Each row below holds a small network's activations on one input, seen along a few directions.
Each table varies a few parts of the input and shows all the possible inputs, shuffled.
A made-up example of a description, with smaller parts first: line(4) and (point or (values(2) and ring(5)) or ring(11)).
Shared parts are said once, and a part with two or three values counts as separate values.
In the rows, 128 means zero.

Other details of the inputs vary at random and push rows far along two fixed directions, the same in every table; ignore that.

Table:
row 1: [136 111 117  89 153 123 131  99 112 130 186 156 122]
row 2: [150 146 133 176 114 139 132 156 156 111  98  72 155]
row 3: [113 120 133 108 126 114 120 103 154 120 182 151  90]
row 4: [113 118 125 101 141 111 131 112 138 140 181 148  81]
row 5: [158 132  98  99 114 123  82 220 175 176  93 156 143]
row 6: [122 108 112  45 154 109  89 209 152 119  61 158 187]
row 7: [131  92 152  74 112 141 123  87 112 104 147 135 112]
row 8: [118 110 113  97 123 136 108  93  90 126 151 147  94]
row 9: [126 167 138 184 122 116 132 171 149 111  96 104 144]
row 10: [114 117 127 107 110 141 106  80 100 101 154 149 100]
row 11: [109 101 122  99 105 150 135  80  83 141 158 135  97]
row 12: [114 113 128 105 147 112 133 108 132 139 179 154  88]
row 13: [129 100 144  98 158 136 130  88 138 109 173 147 119]
row 14: [121 104 119  86 117 131 114 101  89 125 157 147  97]
row 15: [147 117  84  96 144  97 105 211 163 149 111 140 181]
row 16: [120  90 127  85 107 141 140  94  87 144 150 141 113]
row 17: [130 163 141 178 109 125 109 140 105 105  62 105 153]
row 18: [141 168 152 214 129 130 144 144 116 101 100  95 159]
row 19: [117 109 119  92 129 114 113 119 160 119 181 157 107]
row 20: [136 151 127 177 106 129 140 117 123 131 145  87 108]
row 21: [134 153 151 200  94 141 144  68  73 117 109  90  84]
row 22: [137 172 133 196 115 118 140 155 129 136 102  79 129]
row 23: [147 167 122 189 118 152 163 128  95 137 106  78 178]
row 24: [142 132 101  84 166 106 105 195 150 113 107 165 206]
row 25: [130 110 127 108 153 121 133  95 112 130 184 152 111]
row 26: [113 117 103  82 186  97 130 210 150 167  93 168 190]
row 27: [162 144 155 179  67 184 118 109 152 135 130  90  87]
row 28: [149 156 147 186 114 147 147  82 101  93 153 101 137]
row 29: [161 150 134 194 102 151 137 142 148 108 101  60 160]
row 30: [133 163 136 188 142 116 144 165 118 132  97  97 147]
row 31: [126  97 141  76 106 127 115  95 102 104 161 158 113]
row 32: [140 149 174 209 121 159 163  69 109  95 141  75 108]
row 33: [121 162 135 193 134 131 164 152 117 151  91  90 154]
row 34: [110 105 146  94 136 130 129  83 133 111 123 156  72]
row 35: [142 120  90  81 118 127  92 232 185 198  79 165 161]
row 36: [127 121 106  88 192  85 111 223 148 147  94 170 183]
row 37: [125 107 134 104 150 122 124  93 129 108 185 166 122]
row 38: [130 145 164 170 102 152 126  68 100 101 101  85 108]
row 39: [139 109 133  84 149 146 128  84 133 105 178 142 131]
row 40: [119 120 117  77 170  98 103 217 198 133  86 149 164]
row 41: [102 118 125 106 132 125 151 103 137 161 172 140  92]
row 42: [146 146 107 175 103 136 148 155 135 155 106  82 170]
row 43: [111 111 117 109 118 132 146  90 136 159 184 129  94]
row 44: [161 156 145 188  56 168 112 113 142 134 140 106  92]
row 45: [127 150 158 185  94 134 132  76  94  99 106 110 103]
row 46: [132 148 154 165 120 130 127 136 124 107  45  99 145]
row 47: [124 110 139 112 125 140 130  92 157 113 175 119  90]
row 48: [136 162 133 189 112 130 119 133  85 123  67  89 135]
row 49: [109 118 100  89 150 110 106 183 123 161  60 154 169]
row 50: [100 107 123  96 145 123 150 104 134 161 174 156  99]
row 51: [140 154 136 189 112 159 174  77  86 135 146  83 136]
row 52: [132  92 126  71 116 123 120 104  90 126 159 154 104]
row 53: [158 165 118 169 134 131 138 151 102 121 107  96 177]
row 54: [111 108 118  85 144 110 122 112 116 135 128 176  74]
row 55: [128 159 140 179 143 113 131 175 140 111  90 116 165]
row 56: [104 103 110  95 120 149 124  88  92 146 145 146 104]
row 57: [133 104 109  99 124 116 122 106 138 141 191 138  99]
row 58: [118 160 129 191 113 137 158 141  99 144  48 100 123]
row 59: [122 121 115  78 149 123  90 184 144 115  59 143 175]
row 60: [105 105 129 109 120 134 140  74  97 149 134 148  88]
row 61: [118  98 104  86 126 122 134 115 146 165 176 142 119]
row 62: [114 106 151 106 156 131 136  94 148 114 167 142  99]
row 63: [136 155 129 185 136 136 160 145 108 146  97  95 173]
row 64: [109 120 104  68 168  81  93 221 162 125  46 198 161]
row 65: [136  98 108  92 120 120 111 115 157 119 187 154 125]
row 66: [136 107 138  94 151 143 133  84 133 106 174 140 126]
row 67: [131 154 151 181 138 132 143 159 152 110  84  92 146]
row 68: [117 125 123  91 169 103 115 212 190 126  84 144 160]
row 69: [121 161 124 175 119 123 151 164 139 161  92  89 147]
row 70: [110 115 138 112 139 115 128 103 145 115 179 161  97]
row 71: [115 103 124  71 118 126 102 111 111 106 152 166 116]
row 72: [143 145 135 187  90 139 136  99 131 106 156  89 117]
Each input here is: line(4) and (point or line(6) or line(11)).
Changing only the line(4) part turns row 25 into row 13. The same change can be made to row 21. Which row results? -> row 46
Which other rows does row 11 become when the line(6) part takes its other values? List them by row number. -> row 16, row 49, row 56, row 58, row 60
A walk changes only the line(6) part. It starts at row 7 and steps to row 6. List the rest of the walk in order. -> row 59, row 38, row 46, row 34
A walk changes only the line(4) part. It starts at row 32 and steps to row 18. List the rest of the walk in order. -> row 36, row 26

Table:
row 73: [142 129 128 144 109 133 135 119  85 115 110  91 121]
row 74: [112 122 116 121 105 125 113 116 137 138 142 123  94]
row 75: [140 131  87 113 120 104 107 211 150 149  79 132 194]
row 76: [132 155 142 191 140 124 150 119 111 109 103  92 144]
row 77: [146 152 122 165 130 116 110 208 164 122  73 122 164]
row 78: [136 151 138 181 146 126 146 120 109 115 107 102 144]
row 79: [127 124 133 140 103 160 130 102 139 141 117  99 112]
row 80: [148 155 128 171 133 138 149 123 131 136 146 104 127]
row 81: [124 112 140 115 137 138 146 108 101 142 125 140 100]
row 82: [146 122 136 140 109 149 140 116 123 153 132  94 114]
row 83: [111 119 131 107 140 123 131 118  96 141 142 150  91]
row 84: [121 142 148 173 136 124 146 123 120  99 109  90 154]
row 85: [142 142 131 114 148 108  98 208 149 110  50 143 185]
row 86: [130 151 140 176 121 131 158 136 147 115 130  84 143]
row 87: [129 141 135 157 116 127 136 126 118 159 141 111  96]
row 88: [128 125 120 141  95 144 122 110 134 129 125  95 109]
row 89: [104  94 130  68 163 107 119 129 139 110 151 155 150]
row 90: [147 148 126 157 130 143 142 114 131 135 158 112 128]
row 91: [107 108 137 111 155 109 139 101 133 108 153 137 123]
row 92: [144 144 131 130 140 109  99 195 139 106  59 137 177]
row 93: [131 148 106 155  96 111 122 149 122 144 121 117 143]
row 94: [133 104 137 101 128 144 137 105  99 133 126 125 112]
row 95: [130 117 127 112 162 125 129 101 115 124 156 149 122]
row 96: [102 121 127 116 122 130 117 116 145 155 142 144  91]
row 97: [135 119 115 113 110 137 127 131 136 154 129 134 147]
row 98: [122 147 126 163 100 128 135 116 117 156 144 130 117]
row 99: [134 113 139  75 137 122 103 129 137 109 125 170 128]
row 100: [122 105 108  96 112 128 122 101  96 119 144 147 126]
row 101: [122 127 143 126 109 155 136  93 112 120  94 109 118]
row 102: [119 117 124 115 145 117 150 115 157 129 174 136 109]
row 103: [119 119 122 105 113 133 119 111 115 113 104 120 118]
row 104: [118 111 127  87 134 124 134 129 156 123 177 131 138]
row 105: [126 110 120  56 164  88  89 177 154 116 101 191 149]
row 106: [125 121 141 109 138 108 114 103 128 106 137 159 101]
row 107: [106 112 138  95 133 141 134  95 123 134 116 154  98]
row 108: [139 134 124  92 153 106  88 207 151 112  62 156 182]
row 109: [117 122 135 133 118 148 133 111 147 153 119 126 103]
row 110: [119 145 116 160  99 126 129 118  81 117 120 118 129]
row 111: [109 100 137  87 148 121 125 114 127 106 158 137 147]
row 112: [129 155 138 187 122 128 164 134 146 116 127  82 136]
row 113: [122 104 123  95 119 145 131  97 102 131 133 152 131]
row 114: [114 117 136 129 153 112 143  97 126 110 146 130 121]
row 115: [147 141 139 173 105 142 120 135 141 114 131 110 121]
row 116: [145 139 119 130 140 120 101 223 176 127  76 135 175]
row 117: [121 113 111  86 163 107 134 145 167 141 164 160 125]
row 118: [109 142 129 158 113 135 137 111  86 133 126 140 119]
row 119: [132 109 133 107 131 133 137 119 135 168 148 139  98]
row 120: [127 106 110  67 180 113 108 143 133 131 142 179 152]
row 121: [155 164 133 183 114 155 139 129 125 128 132  89 153]
row 122: [139 142 122 159 102 119 130 133 113 142 136  92 106]
row 123: [124 116 122 115 115 134 136 110 134 163 150 155 119]
row 124: [137 115 131 113 121 141 107 125 152 119 163 144 106]
row 125: [153 153 131 163 117 136 114 195 159 122  77 112 167]
row 126: [111 147 128 148 104 129 124 114 101 111  98 105 108]
row 127: [116 115 131 101 133 125 142 120 154 121 178 127 127]
row 128: [103 152 140 154 118 135 131 119 108 128  90 119 109]
row 129: [129 116 128 124 129 119 118 121 156 122 159 153  93]
row 130: [127 136 125 143 113 122 132 120  81 119 126 106 102]
row 131: [148 125 122 142 101 132 131 121 117 139 140  90 110]
row 132: [148 148 128 153 124 149 138 114 129 134 158 111 134]
row 133: [126 114 109  89 165 109 132 144 162 146 164 161 128]
row 134: [132 117 126 103 152 137 121 101 112 120 159 151 134]
row 135: [141 138 137 148 133 149 128  99 100 112 139 118 146]
row 136: [113 110 126 109 128 140 138 101 104 140 133 167 120]
Changing only one part turns row 120 into row 90. The same change can be made to row 100. Which row results? -> row 75
Changing only one part turns row 132 into row 134. The same change can be made to row 88. Which row results? -> row 103
What do these inputs look like to the network? -> values(2) and (line(6) or line(11) or (values(3) and ring(5)))
Which other rows does row 89 become when the values(2) part takes its other values? List them by row number. -> row 127
Which other rows does row 92 become when the line(6) part takes its other values? List them by row number. -> row 85, row 99, row 105, row 106, row 108

Table:
row 137: [104  89 122  61 137 121 122  82 108 135 162 178  91]
row 138: [141 145 116 146 133 122 126 190 159 145  99 111 172]
row 139: [132 153 179 213 107 158 168  20  61  66 152  66  98]
row 140: [130 132 119 115 133 118 105 190 127 122  53 139 171]
row 141: [115 102 137  89 123 132 116  83 109 121 149 156  85]
row 142: [128 106 122  88 127 126 117 111 163 132 188 152  97]
row 143: [137 131 106 114 148 111 124 198 162 154 111 135 169]
row 144: [127 127 117 118 141 119 127 161 163 146 135 135 134]
row 145: [119 113 109  75 148 112 102 178 130 137  76 161 166]
row 146: [143 143 121 151 123 127 125 174 161 131 110 110 154]
row 147: [135 168 141 214  95 150 149 106  70 119  79  70 132]
row 148: [117 128 115 101 147 111 110 187 130 135  60 148 162]
row 149: [115  94 130  80 123 139 129  51  92 130 179 159  76]
row 150: [145 170 128 210 110 135 150 156 126 140 106  71 154]
row 151: [112  92 129  56 129 125 102  94 120 119 158 178  92]
row 152: [117  99 126  97 126 130 140  71 140 147 220 152  74]
row 153: [150 177 167 245 118 152 171  78 113  87 151  57 132]
row 154: [138 134 119 131 137 117 120 176 169 139 115 126 146]
What do these inputs look like to the network? -> values(2) and (point or ring(8))
Which other rows does row 143 become when the values(2) part takes its other values? List them by row number. -> row 149

Table:
row 155: [138 138 152 168  94 151 138  64  85 112 137 100  85]
row 156: [129 125 105 110 145 109 120 167 151 138 134 136 152]
row 157: [149 150 115 147 138 122 120 225 167 143  59 113 197]
row 158: [109  82 105  21 161  99  87 156 146 135 124 211 139]
row 159: [145 169 142 211 102 143 147 122  82 118  75  74 135]
row 160: [134 166 142 208 110 135 154 127 126 131 117  79 123]
row 161: [128  95 109  58 144 118 111 139 163 140 173 170 127]
row 162: [119 123 117  86 145 111 104 183 136 126  67 150 168]
row 163: [125 103 138 114 116 153 147  45 122 141 222 136  73]
row 164: [146 169 162 219 112 150 150 109 109  91 102  67 141]
row 165: [118 105 117  83 151 120 126 126 156 154 168 161 114]
row 166: [115 122 123 102 137 122 124 132 111 127 105 143 138]
row 167: [138 162 113 166 140 101 127 232 154 137  58 105 198]
row 168: [139 140 140 175  94 148 142  67 120 113 181  90  88]
row 169: [108  92 103  42 161 102 103 149 131 138 124 199 141]
row 170: [116 104 143 102 109 146 119  48  97 117 188 152  63]
row 171: [130 143 147 176 106 142 144  92 134 124 154  99  90]
row 172: [117 100 126  72 169 113 124 118 138 119 165 170 128]
row 173: [137 130 104 107 148 111 121 193 157 147 112 138 176]
row 174: [146 170 145 219  94 139 147 135 127 114 108  67 134]
row 175: [113  98 145 100 112 145 131  50  99 114 162 133  74]
row 176: [125 108 138 113 118 148 138  59 143 135 203 138  68]
row 177: [127 152 131 172 122 131 139 164 100 123  42  86 168]
row 178: [121 125 112  98 146 113 109 172 119 135  93 158 152]
Changing only one part turns row 169 into row 158. The same change can be made to row 177. Which row results? -> row 175
What do these inputs look like to the network? -> values(2) and (point or line(5) or ring(6))
Which other rows does row 159 become when the values(2) part takes its other values? List them by row number. -> row 155
